These are the activations of a small neural network, seen along a few directions. Each row is one input.
In each table, some parts of the input vary, and every possible input appears once, in random order.
Descriptions start from the smaller parts, as in this example, which fits no table here: one of 4 places along a line, together with either a single point or (one of 2 separate values, together with one of 5 places around a ring) or one of 11 places along a line.
Shared parts are said once, and a part with two or three values counts as separate values.

Other details of the inputs vary at random and push rows far along two fixed directions, the same in every table; ignore that.
These rows show it; all are for the same input, with only those details redrawn:
-269 59 105 -339 67 -85 -633 151 -176 579 -464 -202 -72 -123 139
-193 60 83 -311 66 -82 -648 143 -183 600 -426 -229 -57 -95 116
639 -80 -279 330 -200 -51 -289 -70 78 25 419 -523 -117 340 -263
618 -88 -273 344 -179 -41 -282 -69 80 26 436 -514 -139 350 -264
-203 57 81 -304 64 -82 -634 144 -176 598 -426 -224 -58 -96 119
-409 -401 -204 -15 -500 116 232 -39 348 -432 -72 128 -431 -65 -74
-236 54 97 -310 70 -81 -622 150 -175 591 -423 -218 -69 -93 121
-222 64 96 -316 68 -82 -635 149 -179 585 -426 -221 -65 -96 122

A family of inputs:
r1: -153 -383 39 389 -646 351 181 -8 110 -527 -477 285 -548 -133 -103
r2: -49 350 -101 258 175 -45 97 125 -667 -217 -548 153 99 -364 -53
r3: -382 118 345 -406 239 -15 -369 204 -377 370 -145 -213 455 -111 581
r4: 648 -64 -48 168 93 133 -44 110 -130 -281 849 -361 290 336 97
r5: 610 538 -488 381 90 -38 331 -311 -330 -20 576 -237 82 321 -248
r6: -247 -197 -51 -32 -240 -242 572 -359 440 -389 93 540 -210 -64 330
r7: -216 356 509 -457 529 -14 -165 -98 -31 631 -533 -151 253 -161 -63
r8: -260 210 562 -407 504 -73 -271 -45 -50 643 -426 -146 326 -326 -151
r9: -436 -130 9 -103 -311 330 669 -162 214 -488 261 125 -121 48 572
r10: -159 172 574 -480 602 31 -274 86 -36 506 -290 35 184 -319 -234
r11: 686 39 -307 284 -169 29 -146 -113 96 21 331 -513 -204 531 -181
r12: -309 -191 304 363 -439 267 541 246 -15 -778 -68 154 -41 -172 385
r13: -713 -390 662 29 -331 339 914 20 294 -454 -769 623 -241 -608 -309
r14: 599 280 -423 318 258 -58 54 -74 -443 -280 701 -105 171 242 -477
r15: 575 76 -76 216 -7 71 143 -60 -97 -191 642 -555 325 548 279
r16: 488 293 -432 389 123 -160 121 -179 -406 -193 579 -263 278 242 -407
r17: 622 0 -227 301 86 271 -31 218 56 -135 768 -232 398 360 141
r18: -61 243 -5 -360 15 87 -450 -59 -97 757 -450 -174 -271 -25 288
r19: 746 -152 -31 207 138 -446 -98 -45 115 -165 686 70 190 243 -128
r20: -107 113 -102 -201 201 186 -678 343 -20 648 -327 45 -55 -29 77
r21: -322 -420 7 -6 -259 -408 414 -155 396 -530 131 494 13 -137 117
r22: -93 64 80 -320 184 25 -648 263 -171 452 -246 -69 -185 -77 47
r23: -329 -207 120 -2 49 341 583 -13 650 -348 65 465 -62 -212 -424
r24: 551 431 -476 344 126 -112 266 -195 -391 -178 467 -265 213 430 -335
r25: 713 -95 -190 331 136 -327 -86 43 271 -32 604 195 300 279 -89
r26: -427 -391 -205 0 -501 112 231 -27 353 -424 -60 123 -433 -61 -75
r27: -713 -543 348 198 -265 -224 634 59 208 -653 -585 854 -275 -473 329
r28: -475 18 -548 83 -45 238 565 79 -4 -532 66 670 25 -149 -246
r29: -227 137 312 -455 339 -532 -319 -11 -134 516 -466 238 285 -41 452
r30: -283 -2 138 -109 -128 269 774 -443 582 -304 -50 219 -233 -240 -186
The inputs of r3 and r21 match in every part but one. If r4 is changed in the same way as r3 into r21, which row does it become?
Answer: r19
What is each input in this table made of?
Answer: one of 5 separate values, together with either a single point or one of 5 places along a line
Change only the place on the line of 5 in r26. List by row number the other rows that result.
Answer: r11, r18, r20, r22
Start at r28 and move only the place on the line of 5, one step at a time. The first step leads to r14. Which rows follow, in order?
Answer: r16, r24, r5
Which other rows agree with r23 in the choice among 5 separate values? List them by row number.
Answer: r7, r8, r10, r13, r30

A family of inputs:
r31: 135 -132 49 -37 -22 46 115 -120 464 26 174 27 -88 88 -140
r32: -55 -170 -108 310 -287 160 803 -92 148 -872 334 340 -107 19 84
r33: 663 309 92 209 322 -48 -311 -23 -331 397 216 -612 370 190 -251
r34: -634 -64 309 -421 -108 60 -318 211 -133 244 -639 113 -219 -259 494
r35: -734 -88 10 -537 -14 49 -427 290 -116 280 -502 181 -179 -258 302
r36: -726 -164 274 -685 -28 -51 -316 102 171 390 -427 195 -87 -185 485
r37: 3 43 -234 71 92 37 223 70 -119 -291 335 203 136 59 -46
r38: 662 366 -62 292 331 -16 -190 37 -392 237 407 -440 504 289 27
r39: 272 -52 139 191 64 -101 -263 42 48 224 -192 -41 9 -4 -117
r40: 178 102 87 154 177 -239 -32 88 -242 42 75 121 334 -10 181
r41: -60 -182 -403 239 -455 178 543 -234 416 -524 105 198 -448 37 -352
r42: -749 -77 183 -449 -147 128 -319 236 -99 284 -606 8 -96 -224 418
r43: 128 -123 114 249 -31 -171 192 -70 64 -273 33 89 45 -55 -194
r44: -112 -104 -331 184 -351 51 687 -302 251 -704 189 217 -280 14 -380
r45: -622 30 122 -413 145 145 -283 212 -32 353 -584 320 -131 -353 -13
r46: 808 260 175 297 281 -94 -227 -92 -316 246 276 -496 206 176 -208
r47: -341 81 336 -419 310 -143 -6 -54 118 263 -200 125 156 -186 67
r48: -164 36 308 -129 66 128 -157 82 -59 314 -478 60 -141 -237 83
r49: 176 88 71 103 27 179 -184 51 9 269 -123 -249 37 35 -147
r50: 128 -317 -59 163 -312 -133 -115 60 124 -185 28 -58 -148 114 125
r51: 681 260 -85 168 364 -105 -375 -2 -308 293 396 -408 257 198 -405
r52: -148 -72 -468 196 -299 61 791 -207 116 -747 322 360 -141 111 -65
r53: 707 317 2 78 468 -211 -202 -87 -86 309 596 -291 526 292 94
r54: -197 -348 -523 186 -592 89 370 -199 303 -574 264 36 -516 148 -41
The inputs of r51 and r37 match in every part but one. If r33 is changed in the same way as r51 into r37, which row does it become?
Answer: r38
What is each input in this table made of?
Answer: one of 4 places along a line, together with either a single point or one of 5 places along a line
Which other rows agree with r42 in the place on the line of 4? List them by row number.
Answer: r34, r35, r36, r50, r54
Change only the place on the line of 5 in r49. List by row number the other rows that result.
Answer: r39, r41, r45, r48
